These are the activations of a small neural network, seen along a few directions. Each row is one input.
Each table varies a few parts of the input and shows all the possible inputs, shuffled.
A made-up example of a description, with smaller parts first: one of 4 places along a line, together with either a single point or one of 11 places around a ring or (one of 3 separate values, together with one of 5 places around a ring).
Shared parts are said once, and a part with two or three values counts as separate values.
In the rows, 128 means zero.

Other details of the inputs vary at random and push rows far along three fixed directions, the same in every table; ignore that.

Rows:
r1: [135,141,130,177,163,98,150,111,144,100,157,139,159]
r2: [111,67,174,104,130,134,91,127,64,108,104,178,135]
r3: [156,182,93,144,114,114,163,126,162,152,151,97,146]
r4: [128,88,151,112,133,126,94,152,85,138,92,132,137]
r5: [147,142,97,143,90,147,141,156,111,170,105,102,151]
r6: [143,130,153,92,104,149,121,115,128,140,76,143,126]
r7: [175,142,90,72,146,157,149,89,130,115,165,152,83]
r8: [94,127,134,178,144,102,126,125,169,134,147,123,189]
r9: [138,177,137,122,158,88,140,97,173,118,206,144,122]
r10: [131,141,116,117,105,120,104,174,125,172,114,81,134]
r11: [105,105,109,119,168,118,131,108,143,72,152,146,126]
r12: [113,157,72,183,121,135,127,147,124,152,135,85,139]
r13: [81,76,151,139,168,96,131,129,140,55,129,147,172]
r14: [137,144,125,177,162,106,126,138,165,151,154,109,163]
r15: [163,150,149,121,164,130,136,91,134,122,204,182,111]
r16: [114,59,124,96,126,135,114,90,88,79,76,169,138]
r17: [117,80,103,131,115,156,114,121,84,117,83,146,140]
r18: [105,60,114,149,160,133,112,120,103,89,84,143,156]
r19: [122,132,133,134,113,147,119,153,157,162,67,94,158]
r20: [143,149,74,78,87,158,137,125,114,146,133,122,93]
r21: [138,159,127,148,95,165,122,154,136,183,86,107,139]
r22: [195,175,88,111,113,150,156,148,127,177,141,99,111]
r23: [125,100,94,101,103,160,127,112,104,125,100,141,129]
r24: [95,97,95,123,92,144,103,152,87,124,85,109,133]
r25: [109,104,180,81,117,159,98,130,93,101,98,170,102]
r26: [104,149,143,143,99,125,102,162,132,149,75,93,139]
r27: [145,129,164,126,135,141,118,113,123,124,93,161,124]
r28: [102,120,161,129,152,110,109,120,124,99,173,157,134]
r29: [121,142,71,118,92,124,129,136,128,147,100,91,130]
r30: [126,124,86,106,90,133,110,141,89,135,89,99,114]
r31: [174,147,139,78,129,122,133,90,131,137,159,163,109]
r32: [146,146,148,85,169,111,134,103,157,106,201,161,105]
r33: [96,100,150,132,152,88,136,110,134,62,137,157,159]
r34: [111,104,160,110,106,161,114,125,123,129,73,150,146]
r35: [120,110,123,85,91,139,135,140,102,120,111,138,133]
r36: [99,124,159,187,175,79,110,121,135,104,152,138,166]
r37: [157,88,162,87,126,127,106,104,81,122,101,179,125]
r38: [212,127,137,88,109,156,188,76,130,173,192,156,7]
r39: [83,106,170,114,125,138,111,128,134,101,98,160,140]
r40: [164,128,145,51,118,132,132,109,76,94,144,166,81]
r41: [123,156,126,112,103,143,121,165,160,165,88,90,130]
r42: [158,141,174,71,132,176,118,111,89,120,134,187,68]
r43: [116,160,87,191,155,105,131,121,137,120,153,101,137]
r44: [82,110,111,174,183,102,118,128,147,67,158,118,148]
r45: [80,133,172,174,182,109,110,142,171,84,139,126,149]
r46: [102,124,113,140,90,126,121,172,107,138,103,93,155]
r47: [143,124,150,103,132,112,187,74,177,119,225,154,35]
r48: [81,96,163,131,153,100,114,114,139,89,154,167,160]
r49: [172,162,105,95,91,160,141,147,84,163,139,120,97]
r50: [157,164,112,165,122,113,202,89,213,179,218,97,74]
r51: [145,217,121,126,114,125,145,131,186,163,151,103,109]
r52: [186,150,98,70,101,155,154,135,123,157,129,115,109]
r53: [147,177,111,168,168,112,153,142,150,127,186,102,132]
r54: [165,100,154,53,139,142,120,102,112,120,134,173,110]
r55: [111,139,73,187,140,124,122,160,131,145,114,69,150]
r56: [120,147,134,188,141,134,120,160,168,157,89,92,166]
r57: [114,98,154,104,108,107,91,140,91,124,96,134,137]
r58: [91,115,141,169,176,92,129,143,147,70,159,119,163]
r59: [123,132,177,143,184,135,116,126,138,95,136,155,117]
r60: [69,80,160,205,144,80,148,120,171,105,174,104,108]
r61: [170,205,96,149,123,117,155,139,133,161,169,92,115]
r62: [139,119,106,102,79,152,140,143,108,150,96,119,147]
r63: [130,97,89,135,103,140,115,128,89,138,62,115,143]
r64: [106,163,143,192,129,116,112,156,148,151,93,93,154]
r65: [108,81,121,184,68,125,141,166,115,204,77,51,102]
Description of these inputs: one of 5 places around a ring, together with either a single point or (one of 3 separate values, together with one of 4 places along a line).
Q: Changing only the place on the ring of 5 turns r55 into r7. The same change can be made to r61. Which row results?
A: r3
Q: Changing only the place on the ring of 5 turns r28 into r15. The same change can be made to r25. Which row results?
A: r21
Q: Which other rows does r52 become when the choice among 3 separate values takes its other values? List them by row number.
A: r3, r62
Q: Which other rows does r45 become when the place on the ring of 5 takes its other values? List them by row number.
A: r19, r41, r56, r59
Q: Which other rows does r7 become when the choice among 3 separate values takes its other values? List them by row number.
A: r16, r23
Q: Which other rows agree with r35 in the place on the ring of 5? List them by row number.
A: r9, r11, r13, r20, r29, r32, r33, r39, r41, r47, r48, r51

Rows:
r66: [149,128,168,73,143,143,111,117,101,108,137,174,97]
r67: [68,88,116,174,114,96,123,150,139,119,101,91,171]
r68: [110,118,28,195,126,112,143,139,115,127,130,72,160]
r69: [61,29,138,134,98,113,102,149,93,104,51,120,168]
r70: [146,161,116,170,118,124,155,129,162,175,157,94,109]
r71: [197,165,123,55,64,186,118,151,87,209,76,117,80]
r72: [51,67,147,153,113,113,78,173,104,104,30,111,212]
r73: [79,52,154,157,162,100,132,97,136,61,121,164,162]
r74: [101,78,195,104,171,124,97,111,99,57,115,194,134]
r75: [154,110,148,25,97,163,99,131,67,122,88,168,99]
r76: [158,172,122,126,139,120,160,109,156,138,208,123,72]
r77: [123,158,119,139,93,131,108,177,127,177,84,78,149]
r78: [82,129,137,198,168,98,117,134,172,102,119,120,207]
r79: [152,191,129,161,133,132,133,141,162,175,147,105,131]
r80: [149,138,139,146,141,130,154,104,150,138,171,138,91]
r81: [122,36,179,101,123,143,118,105,79,104,85,179,106]
r82: [131,150,146,152,185,103,160,88,171,88,233,154,87]
r83: [151,193,129,160,132,130,134,141,162,172,146,104,130]
r84: [121,122,103,142,72,130,127,169,123,190,88,63,126]
r85: [135,152,61,154,148,131,115,146,95,112,124,110,173]
r86: [200,166,99,27,55,184,121,147,87,196,73,118,93]
r87: [109,178,110,158,126,110,120,158,160,145,133,88,165]
r88: [116,75,163,81,163,121,136,77,110,48,173,201,89]
r89: [185,115,130,38,123,158,154,75,104,114,162,187,55]
r90: [147,195,103,142,131,132,137,136,169,156,144,104,147]
r91: [131,161,123,166,191,101,175,74,197,87,233,153,116]
Q: What is each input in this table made of?
A: one of 2 separate values, together with either a single point or (one of 3 separate values, together with one of 4 places along a line)
Q: Which other rows does r87 become when the choice among 3 separate values takes its other values? List them by row number.
A: r72, r75
Q: Which other rows does r90 become when the choice among 3 separate values takes its other values? List them by row number.
A: r78, r86

Rows:
r92: [94,123,78,189,119,98,147,141,157,135,136,75,160]
r93: [182,162,106,46,65,166,123,147,89,186,103,116,88]
r94: [97,139,135,203,145,104,135,137,177,139,137,102,164]
r95: [157,129,166,93,168,131,136,88,126,92,174,186,94]
r96: [138,116,133,77,114,151,113,128,99,121,95,149,122]
r97: [153,168,127,120,114,141,139,131,145,163,149,115,93]
r98: [59,39,173,154,118,112,97,144,113,101,45,134,182]
r99: [84,65,145,141,97,127,91,171,97,137,29,102,174]
r100: [121,140,156,153,205,111,136,85,157,62,190,181,138]
r101: [188,225,93,105,108,145,146,139,143,187,180,98,83]
r102: [109,166,101,180,127,121,123,161,157,153,114,79,166]
r103: [139,47,132,55,115,152,123,99,54,85,107,180,76]
r104: [112,138,168,154,203,94,139,90,174,65,206,172,134]
r105: [153,119,143,83,122,144,118,118,92,124,119,160,111]
r106: [136,143,64,168,101,122,153,142,142,171,134,70,134]
Q: What is each input in this table made of?
A: one of 3 separate values, together with either a single point or one of 4 places along a line
Q: Which other rows does r94 become when the choice among 3 separate values takes its other values? List them by row number.
A: r97, r98
